[[132 152 134 117 138 119]
 [110 119 124 140 124 134]] ⇒ 138

[[123 136 127 135]
 [143 118 136 112]
 [142 107 119 131]] ⇒ 136

[[120 134 140 145]
 [138 105 116 104]
 [128 104 149 136]] ⇒ 116

[[136 143 111 153 117 133 111]
 [157 110 132 131 138 115 135]
 [118 137 102 131 108 137 103]] ⇒ 115

[[133 117 123 135 151 140]
 [147 142 141 142 132 135]] ⇒ 151

[[122 156 117 129 122 120 132]
 [115 152 103 141 134 130 127]] ⇒ 120

[[130 125 125 140 117]
 [149 155 118 138 134]
 [130 128 129 134 125]] ⇒ 138

[[137 104 105 109 141 128]
 [142 120 117 122 145 118]] ⇒ 141

[[141 132 126 101]
 [123 122 124 136]] ⇒ 126
---
[[137 118 115 138 150]
 [139 119  99 137 137]
 [136 116 116 128 143]] ==> 137, 143

[108  99 119 102] ==> 108, 102

[[128 124 134 132 139 118]
 [157 129 126 124 130 133]
 [149 125 117 126 130 142]] ==> 128, 142

[143 125 140 128  99] ==> 143, 99

[[104 108 104 122 123 128 141]
 [150 148 148 118 141 124 111]] ==> 104, 111

[114 118 102 122 151 121] ==> 114, 121

[[127 128 125 127 128 130 130]
 [124 137 104 151 119 126 132]] ==> 127, 132
---
[[153 132 133 110 139 128 129]
 [142 157 104 154 102 128 128]
 [125 131 123 141 133 128 128]] -> 153

[[122 119 140 130 114 149]
 [139 129 156 142 124 113]
 [123 117 140 133 114 147]] -> 122

[[111 127 138 125 132]
 [116 136 121 147 105]
 [117 118  99 141 131]] -> 111

[[124 122 127 130 130 130]
 [154 143 107 142 118 141]
 [124 131 140 122 149 110]] -> 124

[[126 139 128 126 127]
 [129 142 134 128 133]
 [128 150 135 126 136]] -> 126

[[142 120 128 120 119 114  98]
 [121 123 120 131 120 135 121]
 [121 126 134 131 121 114 122]] -> 142

[[133 112 138 118]
 [114 125 114 137]
 [103 146 126 133]] -> 133

[[129 130 130 129 130]
 [133 128 131 131 140]
 [129 155 129 131 128]] -> 129

[[118 128 136 129 133 120]
 [139 135 126 131 112 133]
 [106 127 147 138 134 112]] -> 118
---
[104 130 152 128 140] gives 128

[[ 99 128 136 134 130 118]
 [107 127 125 137 128 126]] gives 107

[147 149 137 113 150 133 103] gives 113

[106 134 125 108] gives 108

[143 138 101 136 113 140] gives 113

[129 121 128 152] gives 128
---
(104, 101, 138, 116, 113, 119, 136) result: 119
(147, 127, 149, 122, 123, 151, 116) result: 151
(151, 128, 149, 149, 149) result: 149
(124, 154, 126, 118, 124, 123) result: 124
(140, 118, 126, 121, 154) result: 121
(140, 128, 121, 124, 151) result: 124
(145, 101, 148, 156, 120, 149, 109) result: 149
---
[[144 132 137 147 124 132 115]
 [146 145 119 130 151 113 142]
 [131 150 122 136 107 131 128]] => 107

[[ 98 118 146 136]
 [ 98 118 146 136]
 [105 132 137 120]] => 132

[[108 115 145 157]
 [152 113 113 103]
 [119 134 123 130]] => 134

[[114 123 100 111 125]
 [117 122 121 118 129]
 [119 120 124 128 117]] => 124

[[107 119 130 136]
 [140 130 114 141]
 [133 145 150 130]] => 145

[[139 120 124 129 124 129]
 [152 111 124 123 124 133]
 [142 134 122 129 102 117]] => 129

[[136 118 137 135 140 144 132]
 [122 132 107 118 131 123 136]
 [138 131 125 145 130 110 100]] => 130

[[130 123 129 152]
 [132 100 146 130]
 [130 106 136 143]] => 106

[[127 127 140 141 133]
 [150 136 127 136 140]
 [132 136 131 136 110]] => 131
---
[105 119 139 104 125 120] ans = 104

[[135 134 134 119 137 121 127]
 [123 105 134 151 124 132 135]
 [136 146 104 137 133 116 129]] ans = 133

[150 104 127 126 137] ans = 127

[146 128 106 151 135 133 155] ans = 135

[149 115 131 143 103 139 144] ans = 103

[[116 139  99 116 129 143 142]
 [148 111 102 119 125 134 117]] ans = 125

[121 155 136 147 143 129 116] ans = 143

[[124 122 122 135 102 125 102]
 [118 122 132 122 129 118 129]
 [123 120 122 134  99 126  99]] ans = 99

[150  98 121 116 133 128] ans = 116

[155 148 135 145 123 130] ans = 145
---
[128 128 137 124 102 149] Answer: 149, 137

[[129 130 131 123 133 127]
 [129 121 126 131 122 130]
 [138 105 134 120 137 123]] Answer: 138, 137

[[125 133 134 128 121 120]
 [128 148 157 152 136 119]] Answer: 157, 152

[125 154 125 150 122] Answer: 154, 150

[[123 153 127 135 152 136 120]
 [124 150 132 132 145 131 122]] Answer: 153, 152

[116 108 123 134 140 131 150] Answer: 150, 140

[[148 132 144 137 131 132]
 [154 134 143 137 142 132]
 [133 127 151 126 133 150]] Answer: 154, 151

[[119 132 115 150 115]
 [124 138 125 133 123]
 [124 153 138 106 130]] Answer: 153, 150

[130 126 140 115 101 144 129] Answer: 144, 140

[146 119 142 149] Answer: 149, 146
---
[[125 128 145 127 126 131]
 [129 124 129 130 132 130]
 [127 123 131 142 105 124]] => 142

[[128 122 125 127]
 [129 117 130 101]
 [131 103 137 118]] => 103

[[120 128 124 134 145]
 [120 118 120 130 125]
 [139 156 115 134 112]] => 115

[[136 146 104 123 124 126]
 [135 146 109 119 126 124]
 [124 120 104 124 138 119]] => 124

[[136 105 119 136 110]
 [111 149 115 151 112]
 [132 105 123 141 115]] => 123

[[125 111 120 142 155 114 137]
 [135 146 136 117 104 142 113]
 [133 116 121 148 157 118 123]] => 157

[[137 143 149 142 128 121 117]
 [121 118 110 124 123 126 132]
 [129 135 126 124 117 131 127]] => 117
